A small network was shown many inputs. Here are its activations along a few directions, one row for each input.
In each table, some parts of the input vary, and every possible input appears once, in random order.
Descriptions start from the smaller parts, as in this example, which fits no table here: one of 3 separate values, together with either a single point or one of 9 places around a ring or (one of 4 places along a line, together with one of 5 places around a ring).
Shared parts are said once, and a part with two or three values counts as separate values.
In the rows, 128 means zero.

Rows:
r1: [ 89 147 167 154 118 156 137  96 164 144 148  79 100]
r2: [ 89 170 141 120  92 138  88 128 145 131 117 163 116]
r3: [146 109 111 118 114 157 176  93 133 126  93 159 113]
r4: [185 124 137  80 108  99 107  76 123 112  84 149 132]
r5: [131 122 129 123 123 149 174 157 134 132 183  96 161]
r6: [ 83 123 173 146  82 149  99 133 127 140 126 105  95]
r7: [113 144 133 123 212 165 123 169 129 102 158 110   9]
r8: [191 129 125 108 128  70 122 114  87 119 100 141 180]
r9: [129 120 135 116 158  86 105 134 118 153 111 164 185]
r10: [110 168 120 155 108 110  94 172 130 151 135 155 158]
r11: [153 111  99 143 135 140 183 133 103 115 108 148 170]
r12: [107 116 153 181  98 130 101 179 119 154 142  96 139]
r13: [125 129 100 154 230 171 102 183  91 117 190  99  67]
r14: [107 142 143 175 135 147 139 147 148 158 156  59 152]
r15: [122 123 148 106 103 158 171 109 161 130 174 116 104]
r16: [118 120 156  89 139 116  95  97 153 130  95 173 140]
r17: [150 101  71  91 100  94 137  73 134 101  83 148 115]
r18: [155 105  63 122 121  69 151 113 105  88 100 142 169]
What do these inputs look like to the network? -> one of 2 separate values, together with either a single point or one of 8 places around a ring
Changing only the choice among 2 separate values turns r14 into r1. The same change can be made to r13. Which row results? -> r7

Rows:
r19: [ 73 175 206 139  83 150  84 143 173 176 164 113 135]
r20: [ 85 134 145 184  97 146 152 172 145 170 181  82 197]
r21: [117 124 109 100  79 129 123  65 152 112  66 175  90]
r22: [127 120 133 124 170 174 139 131 134 110 174  75  31]
r23: [167 120  94  66 135 111 161  63 138  82 107 146  95]
r24: [156 112 133 150  58  96 160 112 117 149  92 128 228]
r25: [112 129 187 110  62  88  82  76 155 155  75 145 169]
r26: [184 107  92  70 192 106 156 109 112 100 107 184 138]
r27: [135 123 126 145 234 173 132 164 101 122 162 105  78]
r28: [122 140  88 187 183 111 110 210  89 129 161  97 143]
r29: [184 113  66 119 135  66 117 150  71 104 105 165 193]
r30: [ 73 140 155 141 108 185 122 142 151 126 142 121  37]
Changing only one part turns r28 into r29. The same change can be made to r27. Which row results? -> r26
What do these inputs look like to the network? -> one of 2 separate values, together with one of 6 places around a ring

Rows:
r31: [139 115 141  88  85 127 148  59 159 109  75 155  80]
r32: [ 55 142 169 193 178 219 144 198 148 167 205  75  88]
r33: [202  92  45 101 181 106 164 116  80  78 119 152 127]
r34: [ 59 174 145 168 156 199 119 206 153 136 224  77  39]
r35: [115 140 163 119  41 106 109  80 148 145  90 155 193]
r36: [ 89 146 195 162 176 200 113 197 136 153 227  49  56]
r37: [171 120 100 140  86  81 148 131  98 142 102 140 225]
r38: [ 65 156 160 183 171 185 113 164 158 152 204  34  58]
r39: [171 106  76  84 186  92 140 107  97  91 107 170 113]
r40: [151 131 124  80 133 132 136  72 129 102  88 164  92]
r41: [135 130 141 122  69  90 102 105 146 152  88 162 200]
r42: [157 123 117 130  96  69 135 131 110 133  88 144 231]
r43: [141 127 131 130  88  65 120 115 122 146  96 160 213]
r44: [ 71 140 153 201 166 189  95 204 112 144 177  70  51]
r45: [188  98  61  89 192  95 152 118  91  71 102 155 132]
r46: [167 115  92  76 165 117 124  99 121 104  93 170  99]
r47: [ 97 121 162 108   8 103 115  75 166 151  90 142 177]
What do these inputs look like to the network? -> either one of 5 separate values or (one of 2 separate values, together with one of 6 places along a line)
Change only the choice among 2 separate values in r43. List by row number the other rows that result. -> r39
Start at r47 and move only the place on the line of 6, one step at a time. The first step leads to r35. Which rows follow, in order? -> r41, r43, r42, r37
